A small network was shown many inputs. Here are its activations along a few directions, one row for each input.
In each table, some parts of the input vary, and every possible input appears once, in random order.
Descriptions start from the smaller parts, as in this example, which fits no table here: one of 8 places around a ring, together with either a single point or (one of 2 separate values, together with one of 4 places along a line) or one of 11 places around a ring.
Shared parts are said once, and a part with two or three values counts as separate values.

Other details of the inputs shift rows strongly along two fixed directions, in all tables alike. That doesn't count.

Table:
r1: [ -3  18  -3   7  -3   2  -3  11   8 -18   5   4  -7 -16]
r2: [  0  22  -4   2   8 -11   1   8  10 -18   3   2   2 -14]
r3: [  8 -10  17 -10  -2  -1  -2  -4   1  13   0   2   5   3]
r4: [  6 -24 -16  11 -30   0   1   5 -16  -2 -11 -24 -10  22]
r5: [ 10 -30 -11   5 -25  -6   3  -1 -16  10 -13 -25  -3  30]
r6: [ 5  6 17 -7  9  1 -7  3 13  8  6  4  4  2]
r7: [  0  22  -2   4   7  -6   5   5   5 -21   3   6   2 -18]
r8: [ -2  18  14  -5   7   0  -5   6  14  -1   7  13  -1 -17]
r9: [-6  0 -7  4  1  5  2 -5 -6 -4 -1  3 -6 -4]
r10: [ -8  11 -11   7   2  -4  -7  10  10  -1   0  -6  -8   2]
r11: [  0 -42  -4   0 -21  12   3 -14 -26  23 -10 -11  -7  24]
r12: [  0 -18  32 -21   9   6  -2 -13   1  41   4  14   8   6]
r13: [  0  10   5  -4  15   2   6  -9  -1  -9   3  14   8 -13]
r14: [-11  -2 -22  -3  12   2  -7  -7   3   0  -1   9   6  -5]
r15: [  7   2   4   3   3   4   6  -4  -2 -11   0   3   6   1]
r16: [  8 -30  42 -26  10  13  10 -31 -14  33   2  23  18   2]
r17: [  8  11  15  -3   7  -2   7  -2   3  -9   4  10  10 -10]
r18: [ -5  10   7  -5   8   0   4  -4   1  -2   4  14   0 -19]
r19: [ -2  20 -20  12   3 -11  -4  15  11 -19   0 -14  -4   3]
r20: [-16  -9 -45  21 -18   6  -7  17 -11  -5  -4 -27 -15  15]
r21: [-5  4 -8  3 -5 -6 -1  5  1  0 -2 -4 -8 -4]
r22: [ 6 12 -2  5  4 -6 -4  9 12 -7  1 -9  1  9]
Description of these inputs: either one of 2 separate values or (one of 4 places along a line, together with one of 5 places around a ring).
Question: A walk changes only the place on the line of 4. It starts at r9 and steps to r18. List the rest of the walk in order.
Answer: r21, r10

Table:
r23: [  2 -22 -12 -17  11 -17   4 -21  -8  18  -8  -4  18  15]
r24: [-14  10 -27   2  15   0   0   6   3  -4   9   2  14   1]
r25: [  2   3 -12  16 -12 -16  -1  20   4   4  -6 -41  -7  38]
r26: [ -3  37 -10  18  14   4   5   6  11 -46   6  16   2 -27]
r27: [-10 -38 -28   9 -23  12  -6  -3 -18  25 -10 -16 -20  24]
r28: [-23  53 -35  16  30  10 -17  25  26 -40  15   2  -9 -25]
r29: [-19  -5 -16  -4  -8 -11 -17   9   6  23  -9  -9  -7   6]
r30: [ 21 -30  34  -7 -16  13  -5  -9  -2   9  -5   0   9  21]
r31: [-10  10  48 -37  34  -3  -2 -22  16  31  12  52  12 -36]
r32: [ -5 -15 -15  10 -15  24   5  -8 -25  -5  -2  -2  -9   6]
r33: [ -8 -41 -10  10 -33  15   4 -11 -31  21 -13 -12 -17  18]
r34: [-12  -5 -22  17 -27   0  -1  16  -8  -9  -1 -20 -21  -3]
r35: [ 16 -32  43 -36  17  -5  23 -50 -17  34  -7  34  27  -8]
r36: [ 16  47 -25  27  -7   2 -21  42  41 -56   6 -14 -11   0]
r37: [ -7  44   6   2   2 -13  -4  25  23 -21  12  13 -13 -44]
r38: [-15  -5 -59  36 -17  15 -10  16 -12 -29  -7 -30 -25  19]
r39: [ 15  13  47 -27  29   6 -12  -4  28  22  16  28  26  -5]
r40: [ -4 -25 -38  17 -10   3   6  -6 -20  -3 -10 -17  -7  26]
r41: [ 15  49  25   6  13 -15   5  21  21 -28  12  -5  -4 -16]
r42: [ 11  -2  31 -26  18 -18  16 -21  -4   4  -2  24  27 -26]
r43: [15 24 49 -8 18 -1 11 -1 11 -4  9  7  7 -6]
r44: [-20  35   4 -12  32   6 -16   8  25   8  16  22   3 -30]
r45: [  4 -12 -39  13  -9 -19   3  -5 -10 -16 -19 -19   5  21]
r46: [ 27 -27  37 -14 -17   2  -2  -5  -3  20  -1  -3   7  16]
r47: [  0 -53  20 -17  -9  19  11 -32 -36  41  -5   8   3   5]
r48: [  4 -43 -16   4 -27   2  17 -11 -39  14 -12 -14   3  20]
r49: [  8  13  -6  15  -7 -11   2  18   8 -15  -3 -24  -9  22]
r50: [ -7  18  26 -13   3  -1   2  -4  10   0   7  23  -3 -32]
Question: Describe the family of inputs behind these rows.
Answer: one of 4 places along a line, together with either one of 2 separate values or one of 5 places along a line
Question: Change only the place on the line of 4 in r47. List by row number the other rows that result.
Answer: r28, r32, r38

Table:
r51: [-13  44 -15   9  18   4 -11  16  24 -31  12  17  -5 -34]
r52: [  3  57  -1  15  19  -1  -9  25  35 -44  14   9  -1 -22]
r53: [ 0 -1 -2  2 -9 -4  1  4 -1 -1 -2 -6 -4  0]
r54: [ -9 -21 -21   3  -4   4   1  -8 -14  10  -7  -8   0  15]
r55: [ 4  4 17 -4  3  4  1 -1  1  1  4  8  5 -9]
r56: [  5 -12  12 -10  -2  -6   3  -7  -4  16  -2   3   7   2]
r57: [  3   1  -6  12 -12   1   1   9  -6 -11  -2 -14  -8   5]
r58: [ -1  -2 -13   8 -12  -6  -4  11   0   0  -5 -16  -8   9]
r59: [ -1  10 -30  25 -21  -1  -7  26   2 -25  -3 -29 -18  12]
r60: [ -9 -15 -13   2 -10   7   0  -6 -13   4  -5   1  -9  -1]
r61: [  9 -29   1   1 -20   3   4  -6 -16  11  -9 -14  -1  22]
r62: [ 10   4  43 -26  24   0   4 -18   9  15   8  31  23 -18]
r63: [  5 -20  30 -25   9  -4   5 -18  -5  37   1  13  14   3]
r64: [  6  13 -21  23 -16  -2  -1  17   2 -32  -5 -20 -13   8]
r65: [ 10 -14  -3   3 -12  -6   4  -3  -7  -1  -8 -13  -1  16]
r66: [ -9   3   4 -12  23   4   4 -14  -1   7   7  20  12 -15]
r67: [ -8 -10 -16   0   3   2   6  -9 -14   0  -3   1   3  -1]
r68: [-14  16 -16   7   6   5  -9   9   9 -11   4   4  -8 -12]
r69: [ 2  0  8  2  0  6 -2  3  4  5  3 -2 -1  6]
r70: [  8  -5  -6   7 -10   1  -1   7  -1  -5  -2 -13  -2  14]
r71: [-3 21  0  4  6 -5 -5 12 15 -8  5 -1 -4 -7]
r72: [  2 -10   3  -4  -4  -5  -2  -1   0  15  -4  -8   0  13]
r73: [ -8 -43  -1 -12 -13  12   4 -22 -25  32  -7   4  -3   9]
r74: [  3  22  32 -17  25  -6   6  -8  13   1  10  26  12 -25]
r75: [  4   0 -17  12 -11  -5  -7  10   5 -10  -7 -20  -6  18]
r76: [  8  11  38 -23  29   0   1 -12  15  11  11  28  20 -16]
r77: [ -8 -19 -16   0  -3   2   8 -14 -20   7  -6  -2   0   6]
r78: [ 1 -5  6  0 -6 -5  6 -1 -6  6 -3 -4 -4  2]
Question: Describe the family of inputs behind these rows.
Answer: one of 4 places along a line, together with either one of 2 separate values or one of 5 places around a ring
Question: Changing only the place on the line of 4 turns r77 into r67. The same change can be made to r78. Which row results?
Answer: r53
Question: Change only the place on the line of 4 in r75. List by row number the other rows that result.
Answer: r62, r65, r76
Question: Change only the place on the ring of 5 in r71. List by row number the other rows that result.
Answer: r52, r69, r72, r75
Question: A walk changes only the place on the ring of 5. It starts at r58 and steps to r59. List the rest of the walk in order.
Answer: r70, r76, r63
